A small network was shown many inputs. Here are its activations along a few directions, one row for each input.
In each table, some parts of the input vary, and every possible input appears once, in random order.
A made-up example of a description, with smaller parts first: one of 2 separate values, together with either a single point or one of 11 places around a ring or (one of 4 places along a line, together with one of 8 places around a ring).
Shared parts are said once, and a part with two or three values counts as separate values.

Other details of the inputs shift rows strongly along two fixed directions, in all tables alike. That doesn't count.

Rows:
R1: 561 576 219 140 -56 -4 484 -291 -5 98 73 -269
R2: 502 -818 20 -213 -106 -736 -542 455 -410 58 -759 -499
R3: 540 441 194 210 -160 144 365 -303 184 144 -3 -310
R4: 530 -756 40 -543 -274 -522 -700 391 -305 -83 -795 -461
R5: -610 -58 -144 35 26 -20 -179 -60 -11 -87 255 375
R6: 507 597 87 -94 -261 317 379 -201 163 -33 -137 -224
R7: 518 323 114 138 -244 339 515 -69 226 -21 -135 -213
R8: -460 -430 -416 322 685 468 -203 148 151 -151 306 165
R9: 410 409 159 214 -36 67 613 -333 6 0 27 -339
R10: -445 -87 -4 -149 -58 87 -286 35 151 22 330 405
R11: 560 425 331 208 -95 90 430 -296 93 125 91 -312
R12: -655 -58 -107 -222 -25 162 -167 29 71 -106 188 312
R13: 476 -843 -77 -229 -104 -701 -470 411 -529 65 -774 -490
R14: -538 84 61 -59 195 -296 -152 6 -62 36 424 299
R15: 586 -763 -5 -286 -224 -716 -707 302 -388 -70 -741 -408
R16: 459 586 47 156 -92 -18 481 -283 139 30 -46 -314
R17: -555 -91 68 -140 -55 245 -229 228 126 11 187 340
R18: -516 -83 32 119 -1 59 -238 133 47 32 256 404
R19: -468 64 -127 -217 -21 -7 -239 44 56 -8 315 462
R20: 508 -664 -198 -521 -183 -802 -514 386 -354 -204 -788 -405
R21: -470 116 -82 -32 10 -81 -312 -21 -20 12 312 455
R22: 421 373 102 47 -267 500 535 -92 121 -14 -196 -249
R23: 461 324 19 131 -237 396 604 -121 123 -12 -116 -177
R24: 527 94 -96 540 717 691 500 -272 181 -25 -266 -492
R25: -546 -131 106 77 156 -31 -63 94 -158 153 391 324
R26: 430 587 56 -84 -228 242 442 -181 213 -121 -164 -276
R27: 529 596 77 147 -124 53 420 -303 89 117 -14 -258
R28: -558 -98 -64 105 3 104 -162 89 -64 39 256 428
R29: -545 111 -111 -27 39 -155 -249 -1 34 -76 281 402
R30: -601 -115 -191 -143 0 53 -96 3 66 -110 249 379
R31: -408 -538 -196 269 754 242 19 4 121 -15 292 360
R32: -637 -61 -114 12 112 -94 -136 -68 -11 47 309 281
R33: -513 -112 200 92 151 -77 -142 139 -44 146 394 305
Description of these inputs: either one of 3 separate values or (one of 5 places along a line, together with one of 6 places around a ring).
Question: A walk changes only the place on the line of 5. It starts at R6 and steps to R19. List the rest of the walk in order.
Answer: R21, R27, R1

Rows:
R34: 238 254 35 289 164 -11 97 -62 -10 128 189 12
R35: 34 607 211 -135 -156 317 211 -274 232 77 229 18
R36: 612 -184 -118 43 2 58 222 -17 -36 -158 -574 -664
R37: -61 66 133 268 310 183 88 -192 144 51 161 -49
R38: -703 -62 -115 -337 -135 -139 -440 182 -43 -109 141 292
R39: -372 145 7 -378 -82 -70 -118 -45 -33 -18 104 129
R40: 226 -514 -8 -213 -89 -612 -140 132 -215 -75 -312 -152
R41: 106 299 100 120 -218 414 340 -174 362 -39 282 105
R42: -396 -537 -26 -175 360 -2 -481 91 -55 33 38 92
R43: -216 -27 -161 -192 280 50 -10 66 1 -70 145 211
R44: 142 -350 -6 -405 -148 -783 -431 212 -336 -31 -496 -293
R45: -263 -158 -17 -248 -26 -21 57 -49 29 -62 190 230
R46: -288 150 24 -72 -279 104 -333 60 12 -5 10 247
R47: 878 -35 -74 -28 -49 13 73 148 47 -97 -476 -470
R48: -99 79 -54 -18 -192 182 267 -73 181 -129 168 123
R49: 450 -174 -189 165 -51 123 172 -35 -85 -98 -573 -456
R50: 648 398 146 -98 -398 109 147 -83 114 -70 -331 -458
R51: -472 -262 -238 -10 146 77 -498 282 19 11 139 504
R52: -163 88 21 229 311 119 248 -212 57 -38 122 -69
R53: 233 226 61 145 232 39 122 -44 140 33 122 22
R54: -501 25 -26 -108 -99 -476 -330 45 -248 132 186 202
R55: 504 -314 119 51 -198 -486 -117 31 -217 106 -206 -227
R56: -105 79 -94 104 -267 226 252 -90 94 -103 57 235
R57: -557 -35 -140 -200 -239 -97 -390 144 -138 -91 -48 306
R58: -64 137 34 201 -113 -143 293 -191 -36 84 296 140
R59: -277 -95 317 -10 15 206 54 375 -118 237 118 124
R60: 735 -34 1 -151 107 -9 70 51 -5 -26 -338 -339
R61: -341 -114 -50 276 286 -83 -24 -111 -185 44 176 17
R62: 50 442 -164 132 82 413 432 -77 262 -114 192 68
R63: 13 259 19 291 131 587 282 -210 353 8 176 -105
R64: -22 271 -93 254 195 -57 219 -73 -74 46 248 102
R65: 176 -601 55 -388 -87 -337 -371 170 -124 -33 -213 -43
R66: 77 11 -75 306 46 429 75 -113 162 36 -109 -82
R67: 48 333 155 518 222 309 294 -334 89 141 290 -88
R68: -58 424 181 113 -179 -130 -43 -157 -17 213 250 53
R69: -579 -250 -352 -49 148 8 -353 276 -65 -89 92 490
R70: 71 489 -22 213 241 172 474 -181 176 -40 252 83
R71: 384 -23 182 -217 -187 -468 -265 60 -120 48 -345 -311
R72: 27 101 182 97 -47 -15 158 -152 196 63 276 160
R73: -515 -390 -77 -60 -155 17 -430 171 25 -13 179 529
R74: 426 -91 241 -56 -147 11 419 332 -287 107 -443 -431
R75: -26 -632 -123 -265 264 -227 -292 120 -250 -90 -365 -260
Question: Describe the family of inputs behind these rows.
Answer: one of 2 separate values, together with either a single point or (one of 4 places along a line, together with one of 5 places along a line)
Question: The inputs of R43 and R60 match in every part but the choice among 2 separate values. If R74 is changed in the same way as R43 into R60, which row does it become?
Answer: R59
Question: The inputs of R56 and R73 match in every part but the choice among 2 separate values. If R69 is changed in the same way as R56 into R73, which row does it become?
Answer: R51
Question: Which other rows does R57 become when the choice among 2 separate values takes its other values? List them by row number.
Answer: R46
Question: A walk changes only the place on the line of 4. It starts at R38 and steps to R48. List the rest of the walk in order.
Answer: R62, R36

Rows:
R76: -215 159 -148 172 84 383 398 -123 132 -98 229 113
R77: -103 -454 -68 -243 -240 -160 -425 252 -65 -4 -196 76
R78: 405 154 173 -1 -89 -175 190 1 -137 169 -158 -346
R79: -109 -561 -5 10 122 -375 -152 219 -308 57 -101 -39
R80: 455 -72 170 227 130 -8 130 -114 -78 108 -216 -461
R81: -190 145 62 205 128 601 160 -139 240 38 136 58
R82: -28 173 11 166 116 535 202 31 276 27 215 228
R83: -182 223 -31 261 285 372 177 -274 214 27 184 39
R84: -131 -328 -37 -303 58 -411 -355 196 -95 -88 -204 -14
R85: -162 249 29 318 303 287 174 -285 137 41 280 -1
R86: -117 -360 163 -208 26 -484 -336 234 -210 53 -52 -61
R87: -725 -21 -170 -238 93 49 -313 153 9 4 323 375
R88: -188 205 -47 285 180 175 416 -191 59 -14 298 127
R89: 473 41 147 95 -234 -196 133 -88 -57 141 -115 -287
R90: 370 97 55 -158 -217 123 150 108 -3 23 -337 -285
R91: -125 -325 -110 -119 -74 -393 -435 163 -112 -75 -221 76
R92: -187 198 -73 204 209 493 153 -218 207 -45 211 -4
R93: -193 317 151 -45 -110 391 246 -25 278 -41 214 141
R94: -3 222 119 312 237 233 240 -60 150 153 409 170
R95: 446 90 -58 10 -201 -111 130 -139 61 -5 -246 -226
R96: 452 -31 126 -185 -258 118 147 -39 37 -54 -290 -189
R97: -137 -418 -27 -177 -234 -172 -457 309 -94 -73 -264 84
R98: 388 105 11 -171 -136 -11 156 11 50 -164 -246 -345
R99: 36 -492 -222 -147 200 -139 -409 309 -102 -108 -157 18
R100: -53 -429 138 -228 -14 -446 -359 107 -255 87 -24 41
R101: 575 -6 -81 113 160 19 162 -1 61 -36 -262 -226
R102: -633 -126 -58 -203 122 -78 -294 -50 49 -3 339 511
R103: 415 203 -17 12 -124 -74 136 -62 -94 -26 -330 -207
R104: 432 214 40 63 -98 -167 122 -68 -183 -4 -242 -249
R105: -162 440 -63 62 -92 339 178 -111 84 -46 208 173
R106: -116 369 4 174 -65 93 187 -257 162 71 361 159
R107: -639 -150 -102 -267 48 45 -318 9 44 -76 370 467
R108: -16 276 -22 278 298 223 215 -120 173 31 365 184
R109: 477 91 93 -71 -79 -180 165 -195 -78 -30 -157 -240
R110: -198 452 -25 20 55 195 241 -151 168 76 212 137
R111: -132 -351 -33 -248 -167 -130 -434 338 -237 -23 -288 93
R112: 434 56 -108 -56 -277 4 93 -71 51 -81 -219 -271
R113: -110 -364 95 -28 -102 -468 -422 207 -223 73 -78 24
R114: -695 -31 91 24 76 -131 -320 117 -168 169 416 472
R115: -722 22 -63 -121 201 -157 -297 80 -67 103 395 391
R116: -130 -344 -160 -178 -152 -264 -456 222 -119 -148 -188 32
R117: 430 161 47 132 -166 -196 105 -98 -43 -49 -208 -261
R118: 400 -71 -106 120 43 -28 366 -72 -50 -80 -325 -287
R119: 387 -155 -14 62 -119 196 354 64 -28 -67 -375 -281
R120: -173 425 123 67 78 78 256 -181 163 -14 336 93
Question: The inputs of R88 and R119 match in every part but one. If R108 is changed in the same way as R88 into R119, which row does it become?
Answer: R82
Question: The inputs of R86 and R93 match in every part but one. If R80 is changed in the same way as R86 into R93, which row does it become?
Answer: R81
Question: Describe the family of inputs behind these rows.
Answer: one of 5 places along a line, together with either one of 3 separate values or one of 6 places around a ring
Question: Which other rows agree with R103 in the place on the line of 5? List them by row number.
Answer: R83, R84, R91, R95, R101, R102, R110, R118
Question: A walk changes only the place on the ring of 6. It starts at R120 and steps to R115. List the rest of the walk in order.
Answer: R104, R117, R106, R109
Question: Which other rows does R80 become when the choice among 3 separate values takes its other values? List them by row number.
Answer: R79, R94
